Each row below holds a small network's activations on one input, seen along a few directions.
In each table, some parts of the input vary, and every possible input appears once, in random order.
Descriptions start from the smaller parts, as in this example, which fits no table here: values(2) and (point or line(11) or (line(4) and ring(8))).
Shared parts are said once, and a part with two or three values counts as separate values.

Other details of the inputs vary at random and push rows far along three fixed directions, the same in every table; ignore that.
To show where, the next rows are all for the same input, with only those details redrawn:
[5,7,-6,17,-27,6,0,12,28,12,8]
[0,7,-11,6,-18,6,-2,6,39,7,8]
[-11,-23,4,25,-14,0,-18,-7,4,3,-17]
[25,6,18,11,-36,1,12,21,-37,23,23]
[2,7,-9,10,-21,7,-1,8,35,9,8]
[17,8,9,-10,-16,3,8,8,-16,13,25]
[14,8,6,-16,-11,3,6,4,-9,11,26]
[-12,-19,6,-33,24,-2,-17,-29,-10,-9,3]

Table:
r1: [4,30,-3,-24,13,2,6,8,-4,-7,13]
r2: [-26,17,-27,-31,22,19,3,-6,70,-13,-1]
r3: [-15,-19,0,32,-14,-12,-6,-4,0,-6,-17]
r4: [-3,-25,18,-1,-8,1,4,1,-47,-3,-7]
r5: [-16,-6,4,-18,27,2,1,-18,-27,-11,-14]
r6: [29,18,24,14,-30,9,7,31,-42,20,14]
r7: [7,-5,6,-5,15,-12,-10,-19,-34,-11,-9]
r8: [18,21,4,-5,-5,10,19,6,-22,14,10]
r9: [9,16,-7,-33,6,-9,9,3,5,-16,20]
r10: [-5,-35,-4,26,31,-7,3,14,13,7,-29]
r11: [-13,-13,-7,32,-4,-5,4,-8,-3,-9,-29]
r12: [7,-26,11,-9,48,-17,-5,11,-22,-1,-9]
r13: [8,18,7,-18,1,10,4,3,-7,12,23]
r14: [-25,-12,8,28,-6,5,-15,3,-1,0,-19]
r15: [-19,-8,-7,31,0,-11,-6,-11,2,-8,-19]
r16: [-20,-6,8,-36,33,4,-19,-13,-13,-21,-6]
r17: [7,-5,24,23,-5,-3,-5,-5,-62,15,-7]
r18: [10,13,-5,-45,10,3,-3,-3,14,-8,20]
r19: [-11,-12,-13,14,10,-3,-5,-25,17,-10,-29]
r20: [13,-2,-7,34,7,-8,15,39,26,24,4]
r21: [8,9,-6,-25,-1,-3,25,1,-3,-7,18]
r22: [-7,-2,3,29,-1,1,-21,-4,-1,-2,-31]
r23: [-4,17,-12,-57,30,17,5,-16,27,-5,16]
r24: [8,20,-16,24,-14,-4,8,0,28,8,4]
r25: [14,25,-4,-11,1,-9,14,9,-14,-8,16]
r26: [10,9,-11,23,-26,-4,7,6,28,8,6]
r27: [-33,-3,-10,10,20,0,-16,-17,21,-11,-22]
r28: [-10,8,-11,7,-17,5,3,13,37,0,10]
r29: [7,6,-2,24,-32,7,2,16,22,15,8]
r30: [-6,-24,-5,20,-7,-3,-4,-16,11,-6,-26]
r31: [14,5,0,-28,-5,9,14,1,-2,5,18]
r32: [-6,-17,16,-14,4,-5,-13,-1,-33,-14,-5]
r33: [4,-14,6,-22,16,-13,-13,-22,-19,-17,-5]
Question: The inputs of r22 and r17 match in every part but one. If r25 is changed in the same way as r22 into r17, which row does it become?
Answer: r15
Question: What do these inputs look like to the network?
Answer: values(3) and (point or (values(2) and ring(5)))
Question: A walk changes only the ring(5) part. It starts at r30 and steps to r19. List the rest of the walk in order.
Answer: r8, r23, r31
Question: Which other rows does r27 become when the ring(5) part takes its other values? List them by row number.
Answer: r3, r14, r15, r28
Question: Which other rows does r31 become when the values(3) part takes its other values? List them by row number.
Answer: r18, r29

Table:
r34: [-20,11,-30,24,-6,-3,2,-22,51,-6,-16]
r35: [-14,-13,-6,-3,25,-20,2,-4,-7,-9,-12]
r36: [1,-27,21,33,-23,-1,-13,12,-20,28,-13]
r37: [11,70,-35,-10,-10,22,23,11,58,1,27]
r38: [37,45,-9,12,-42,-2,26,8,-15,14,39]
r39: [-19,12,-34,28,-11,-2,-9,-22,50,-6,-12]
r40: [39,33,2,5,-25,-16,31,40,-17,6,30]
r41: [21,46,-34,-16,-5,-8,21,26,53,1,36]
r42: [-13,-19,30,42,-17,11,-15,23,-17,22,-7]
r43: [-8,-45,8,-51,52,-14,-5,-42,-4,-32,-4]
r44: [5,-5,16,20,9,-5,-9,14,-46,-4,-30]
r45: [33,5,0,-16,-13,-4,33,24,-29,19,44]
r46: [-8,-30,27,20,7,2,9,11,-47,5,-9]
r47: [29,31,1,-15,-4,-15,36,30,-32,16,25]
r48: [-10,-15,-15,17,-13,4,-32,-1,67,8,0]
r49: [31,34,-5,2,-20,-13,30,39,-23,16,38]
r50: [-33,5,0,-38,53,4,-16,-47,-22,-30,-15]
r51: [3,-37,14,21,-5,-9,10,4,-36,12,-19]
r52: [-14,-9,-22,17,7,17,-2,13,53,-6,-22]
r53: [-26,14,-15,11,24,1,-5,18,34,-14,-24]
r54: [-4,-20,-3,3,14,10,-6,3,12,-4,-25]
r55: [7,10,12,38,-19,6,-8,-7,-36,2,-27]
r56: [8,-31,23,33,-28,-5,-23,12,-13,12,-6]
r57: [-4,-1,-13,26,0,-17,-2,6,51,-19,-21]
r58: [-22,-7,-3,-39,63,-5,-20,-19,-19,-30,-19]
r59: [11,7,2,-93,40,0,-5,-16,-12,6,63]
r60: [20,35,-18,-32,-7,20,10,14,71,26,34]
r61: [-32,23,-15,33,1,11,-2,-13,45,-7,-18]
r62: [10,-3,17,16,-8,-4,0,-30,-67,5,-20]
r63: [-6,11,-19,26,-14,-6,-2,-26,58,-20,-15]
r64: [6,-7,6,41,-10,-10,1,12,-26,9,-33]
r65: [6,-19,25,32,-18,14,-27,18,-15,21,-21]
r66: [-2,-4,9,20,-7,-11,3,-25,-49,3,-20]
r67: [-17,-5,-9,15,1,21,-29,12,57,6,-14]
r68: [29,14,-12,-38,0,-4,30,15,22,-1,41]
r69: [-23,-42,14,-53,49,-6,-27,-38,-15,-5,4]
r70: [-13,-8,-4,-33,34,-15,-18,-58,-16,-35,-9]
r71: [-14,-7,22,26,15,-8,0,15,-47,-3,-17]
r72: [10,-28,8,38,-19,4,9,8,-17,17,-27]
r73: [-34,-4,23,12,-89,23,-23,-11,-16,-11,-6]
r74: [-1,-20,5,3,-3,-1,-20,-6,47,-1,-1]
r75: [-23,-8,-15,19,8,14,3,17,48,-5,-22]
r76: [-33,-18,4,-64,-15,14,-40,-58,-21,-42,-7]
r77: [23,20,31,-24,-7,15,12,36,-46,26,41]
r78: [32,0,9,-19,-9,-5,45,24,-41,21,40]
r79: [19,4,-13,-89,43,-6,18,-19,-4,-12,53]
Question: What do these inputs look like to the network?
Answer: values(2) or (line(4) and line(11))
Question: Which other rows does r70 become when the line(11) part takes its other values? List them by row number.
Answer: r34, r37, r38, r39, r50, r55, r61, r62, r63, r66
Question: Which other rows belong to the same alternative as r76? List them by row number.
Answer: r73
